These are the activations of a small neural network, seen along a few directions. Each row is one input.
In each table, some parts of the input vary, and every possible input appears once, in random order.
Descriptions start from the smaller parts, as in this example, which fits no table here: line(4) and (point or line(9) or (values(3) and ring(8))).
Shared parts are said once, and a part with two or three values counts as separate values.

A family of inputs:
x1: [-21 -10   5  -7 -14 -14  -1   7 -20  -8   8   2   4  -5 -11]
x2: [ 37  41 -23   1  -2  -9 -55   2  31  30  56 -29   2 -22 -19]
x3: [  0   0   3  -3  36  24  29 -21  37  21 -21  19  -2  13  30]
x4: [ -7 -14   4   2  -9   5  -5   0 -20 -16  -7   4   7 -21  -5]
x5: [-24 -17  16  -2  -2 -20  37   6 -30 -19 -21   6  -8  31   5]
x6: [ -6   6 -12  -8 -15 -14 -14   7   0   7  20   3   6 -12 -12]
x7: [ -9 -20  15   9   1   0  33  -2 -30 -29 -36   6  -4  14  14]
x8: [-12   1   4 -10  32   5  32 -13  38  33  -8  19  -3  29  22]
x9: [-18 -34  28   8   3  11  52   9 -41 -43 -55   3 -13  34  19]
x10: [ 11  22 -16  -4 -13  -9 -41   1  26  20  36 -10  10 -17 -20]
x11: [ 24  18 -17   5  -9  10 -46  -7  24  13  21  -7  10 -32 -14]
x12: [-34 -31  29  -3   0  -9  57  17 -41 -32 -40   3 -18  51   8]
x13: [ 50  36 -23  11   1  11 -61  -5  27  24  40 -26   2 -37 -12]
x14: [  8   2 -14   2 -11   5 -18  -1  -1  -2   6   5   8 -27  -6]
The inputs of x6 and x14 match in every part but one. If x2 is changed in the same way as x6 into x14, which row does it become?
Answer: x13
What is each input in this table made of?
Answer: values(2) and (point or line(6))

A family of inputs:
x15: [ 15   4   4   5  23  21   5 -14  20  12 -14   2  -5   6  12]
x16: [  7   8  -3   3 -13 -21 -11  14 -24  -8  19 -15  -6   0 -13]
x17: [-21 -14   9  -4 -22 -22   9  17 -35 -29  -5  -3  -2  14 -17]
x18: [ 25  14 -16   5  -1  13 -41  -5  25  18  24  -5  12 -33  -8]
x19: [ -7 -17   7   6 -19   1   7  10 -36 -40 -20  -4   1  -6  -8]
x20: [  6  -8   3  10 -17   5  -4   6 -21 -23 -17  -7  -1  -6  -3]
x21: [-16 -18  10  -3  26  19  49 -13   9   2 -42  31  -3  19  31]
x22: [  0  -6  12   5  26  15  30 -16  13   2 -27  11  -2  17  27]
x23: [-36 -28  18  -6 -21 -21  17  17 -51 -29 -10   3  -3  11 -12]
x24: [ -9  -4   4   1 -21 -16  -1  13 -20 -13  -1  -6  -4  13 -11]
x25: [ 0  7  3 -4 20  1 11 -5 23 23  2 -1 -8 22  5]
x26: [-31 -17   8 -13  22  -2  55  -6  12  13 -26  28  -5  39  24]
x27: [-21 -30  16   4 -18   2  15   9 -51 -40 -25   2   1 -10  -3]
x28: [ 15  34 -26  -8 -16 -15 -53  -4  29  31  53  -7  14 -36 -24]
x29: [ 22   3  -5  12 -10  -1 -15   6 -26 -19   2 -16  -3 -17  -5]
x30: [ 6 18 -6 -8 15  4 -4 -2 34 25 19 -6 -5  8  5]
x31: [ 30  24 -29   5 -11   5 -60 -12  26  20  37  -5  14 -51 -16]
x32: [ 10  22 -16  -8  -4  -7 -34   4  28  29  40  -8  11 -17 -16]
x33: [-15  -4  11  -5  23  -6  36  -8  16  12 -11   9  -4  34  20]
x34: [ 21  13  -5   2  18  24 -11 -12  30  14   3  -3  -3  -7  12]
The inputs of x29 and x16 match in every part but one. If x31 is changed in the same way as x29 into x16, which row does it become?
Answer: x28
What is each input in this table made of?
Answer: values(2) and (line(4) or line(6))
Which other rows does x28 become when the line(6) part takes its other values? List them by row number.
Answer: x25, x26, x30, x32, x33
Which other rows does x20 become when the line(4) part takes its other values? List them by row number.
Answer: x19, x27, x29

A family of inputs:
x35: [  0  17  -8  -9  -3   0 -16  -1  28  15  20  -4   3  -2  -9]
x36: [ 27  20 -23   6   6   4 -21 -13  27  29  14   7   5 -20   5]
x37: [  8  20 -14  -4   0  -2 -18  -8  46  30  15   3   8   5  -8]
x38: [ 17   8 -11   2   1   6 -19   4  -6   2  18  -9   3 -31  -2]
x39: [-24  -2  16  -4  -4 -37  33  24 -24   4   7 -13 -18  53   0]
x40: [-23 -37  22  -1   5  40  29   1  -9 -21 -52  17  -5  11  10]
x41: [-17 -12  19  -5  44   6  57 -20   9   6 -31  20  -9  33  32]
x42: [ 20  17 -17   1   4   5 -19  -8   9  13  17  -2   0 -27   1]
x43: [ -5   1   9   0 -13  -4 -26   3  -3  -2  15 -15   5  -7 -18]
x44: [-44 -28   1  -9 -27 -29  32   4 -40 -25 -19  32  12  -2  -2]
x45: [ 15   1   0  10  -3   0 -28  -5 -21  -7  12 -12   3 -31 -12]
x46: [ -3   6  -2  -7  -7   2 -17  10  12   5  21 -13   4  -7 -10]
x47: [ 27 -10   9  22  -3   9  12  10 -29 -48 -37 -10 -12  24  14]
What is each input in this table made of?
Answer: values(5) or (values(2) and line(4))
Which other rows does x37 become when the line(4) part takes its other values? List them by row number.
Answer: x35, x43, x46
